Here are a small network's activations along a few directions, averaged over the inputs that share one value of a field.
Values that are neighbours, or in one group, have similar rows; names and order tell nothing.
(in the rows, 500 means zero)
Random noise pushes rows far along 4 fixed directions. That doesn't count. These rows show it; they differ only by the noise:
[409 479 375 633 336 773 509 479 731 637 505 354 648 397]
[555 669 432 691 304 601 611 558 773 569 390 302 525 402]
[616 263 340 402 354 884 354 321 354 585 826 599 600 342]
[549 712 589 432 560 414 587 651 463 618 330 410 477 547]
[348 563 526 357 710 471 556 655 412 764 337 342 609 597]
[755 481 330 337 650 415 618 566 208 711 555 276 454 460]


Kabek, 13 values:
d2: [421 402 628 697 770 347 581 578 618 539 352 390 458 510]
d6: [458 497 416 341 853 393 481 598 367 360 473 543 493 540]
d1: [577 749 693 487 368 500 466 600 587 498 440 634 427 529]
d9: [543 391 503 631 476 461 686 358 720 481 501 298 385 396]
d3: [318 259 456 482 493 704 278 323 318 308 742 679 655 585]
d11: [291 476 440 180 814 284 414 498 261 463 569 489 508 751]
d5: [511 363 353 417 710 500 449 399 357 737 756 429 710 489]
d8: [609 371 411 488 349 617 462 503 481 560 512 520 581 513]
d10: [100 228 470 583 640 541 337 364 446 666 490 507 609 550]
d4: [713 376 590 314 462 361 583 411 388 367 637 515 424 386]
d12: [504 630 472 676 498 189 690 587 425 473 317 327 391 635]
d7: [422 460 339 466 575 473 499 453 648 431 477 644 537 447]
d13: [455 261 426 495 320 669 378 531 358 458 616 623 414 469]
The values of Kabek form a star with 3 arms.
- Which values are neighbours of d8? Give them in the order they are listed. => d1, d13
- Which values are neighbours of d10? Give them in the order they are listed. => d2, d12
- Which values are neighbours of d7? Give them in the order they are listed. => d6
- Which values are neighbours of d4? Give them in the order they are listed. => d9
